A small network was shown many inputs. Here are its activations along a few directions, one row for each input.
Each table varies a few parts of the input and shows all the possible inputs, shuffled.
Descriptions start from the smaller parts, as in this example, which fits no table here: values(3) and (point or ring(11) or (ring(5) and line(6))).
Shared parts are said once, and a part with two or three values counts as separate values.

Other details of the inputs vary at random and push rows far along two fixed directions, the same in every table; ignore that.

Rows:
r1: [-7  2 -6  0 -1  3  5  3 -7 -3 -2 -1  0 -5 20]
r2: [ 32  12   6   7  -2  11 -31  10   8   4  -9   2 -12   1 -10]
r3: [ -3  -5   4  -7  -4   1   5   0  -9   4   8 -11  -2  -6   9]
r4: [-4  0  7 -1 -5 -3  6 -8 -6 -9 14 -6 -1 -1  4]
r5: [-5 -1 -9 -1 -3 -5  7  5 -5  3 -3 -2 -2 -5 19]
r6: [-8  1 -5 -9  9 -2  1 -1  4 -4  5  5  3 15 -1]
r7: [-2 -3  8 -2 -6 -6  6 -4 -6 -7 11 -3  1 -3  4]
r8: [-8 -4  3  4  6 -9  0  1 -8 -2  5  2  3 -4  1]
r9: [-10   2  -4 -10  11   1   1  -2   3  -5   7   4   1  15   1]
r10: [ -7   1   1   7   6  -4  -1  -4  -6 -10   8  -4   5  -1   1]
r11: [-5 -2  2  6  5 -7 -1  2 -5 -7  8  1  7 -2  2]
r12: [ 30   8   3   7  -5   3 -25  14  -2  10  -5   1  -4  -2  -5]
r13: [-9  1 -6 -8 10  2  6  4  6  5  1 -2  5 10  1]
r14: [-10  -2   1  -1   6  -6  -4  -1   6  -4   7   2   6   0   0]
r15: [-14  -7 -11   4  -8  12  42 -31  16  -4 -33  11  -2  -1 -32]
r16: [-8 -1 -2  4  3  5  0  3 -6 -2  4 -8  6 -4  3]
r17: [-8 -4 -4  2  3 -1  1  6 -4  1  5 -8  8 -5  4]
r18: [-13  -3   2  -3   7  -8  -4   0   3   1   7   2   1  -1   1]
r19: [ -1  -5   1  -5  -4  -2   6   1  -6   4   9 -12   2  -5   9]
r20: [-5 -4  9 -6 -5 -8  5 -2 -9 -3 10 -2 -3 -3  5]
r21: [-6 -2 -3  3  3  3  0  6 -5 -2  5 -8  8 -5  3]
r22: [-8  3 -6 -9  9  6  4  5  5  2  1 -2  4 11  1]
r23: [ 38   9  10   2 -11   8 -21  11  -4   5   1  -2 -10  -2   0]
r24: [-10  -5  -2  -1   6   1   0   3   7   4   0  -6   7  -2   2]
r25: [ 35  11  16   4 -13   1 -22   5  -4  -1   3   6 -13   2  -4]
r26: [ 31  -5   8  16 -32  -1  17 -22   8   0 -30  19 -14  -8 -34]
r27: [-10   2  -5 -13   9   2   3   5   1   8   1   0   0  10   3]
r28: [-8 -4 -1  2  3  1 -1  6 -8  5  3 -6  3 -5  4]
r29: [ 25  -3   2  15 -22   9   4 -17  17  13 -42  19 -15  -8 -37]
r30: [-5  5 -7 -1  1  3  2  3 -7 -5  0 -4  0 -5 21]
r31: [ -7   1  -4   4   3   5   0   1  -6  -5   4 -10   4  -5   1]
r32: [ 32  13   9   8  -3   4 -35   7   8   0  -3   9 -11   4 -11]
r33: [-10  -1  -4 -12   9  -4   2  -2   1   1   4   8   0  13  -1]
r34: [-9 -2  1 -1  7 -9 -5  2  5  2  7  2  5  0  1]
r35: [-17 -18  -8  12 -15   7  40 -32  18  -1 -37   9   4 -13 -32]
r36: [ -2  -3   3  -4  -4   6   5  -2  -8  -2   9 -11   1  -5   8]
r37: [-4  2 -7  0 -3  0  5  4 -5 -1 -2  0  1 -5 19]
r38: [-6  0 -7 -1 -2 -1  6  5 -7  4 -3  1 -6 -6 19]
r39: [-12  -1   2  -1   8  -3  -6  -1   4  -4   9   0   4   1   2]
r40: [ -7 -15  -4   9 -22   9  44 -37   5  -5 -24   2  -4 -16 -25]
r41: [  0  -5   2  -4  -3   1   6   2  -6   1  11 -12   2  -5   9]
r42: [-8  4 -4 -9 11  1 -1 -4  3 -7  6  2 -1 15  0]
r43: [ -2  -3   8  -4  -5 -11   4   0  -7  -3  12  -5   0  -1   7]
r44: [-8 -1  3  7  6 -5  0 -2 -6 -8  7  0  6 -2  2]
r45: [-9  5 -5 -9 11  8  3  4  3  1  3 -3  3 10  3]
r46: [-5 -1 -9  1 -3 -2  8  5 -4  1 -2 -1 -1 -5 19]
r47: [ 31  12   2  -4  -1   0 -25   9   6   8  -6  16 -10  18 -11]
r48: [ -8   2  -6 -10   8   1   4   4   4   8   0  -1   4  10   2]
r49: [ -6  -4   1   5   6 -10  -1   3  -5  -5   8  -1   8  -2   4]
r50: [ 33  10   9   7  -3  -2 -31  12  10   5  -4  12  -8   3 -10]
r51: [-8 -1 -4 -8  9 -4  1  0  5  0  5  5  4 15  0]
r52: [ 32  12   8   5  -2  11 -34  14   7   7  -7   2 -10   2  -6]
r53: [ -6  -4   2   4   5 -12   0   2  -5  -3   5  -1   7  -3   3]
r54: [-10  -4  -2  -2   5  -1  -3   3   6   7   0  -6   6  -2   3]
Each input here is: line(6) and (point or (values(2) and line(4))).
Changing only the line(6) part turns r42 into r51. The same change can be made to r30. Which row results?
> r46
Changing only the line(6) part turns r1 into r5. The same change can be made to r9. Which row results?
> r47
Which other rows does r48 become when the values(2) part takes its other values? List them by row number.
> r47
Which other rows does r53 become when the line(4) part takes its other values? List them by row number.
> r34, r43, r47
Which other rows does r25 become when the values(2) part takes its other values? List them by row number.
> r36
Which other rows does r54 become when the line(6) part takes its other values? List them by row number.
> r2, r24, r29, r35, r52
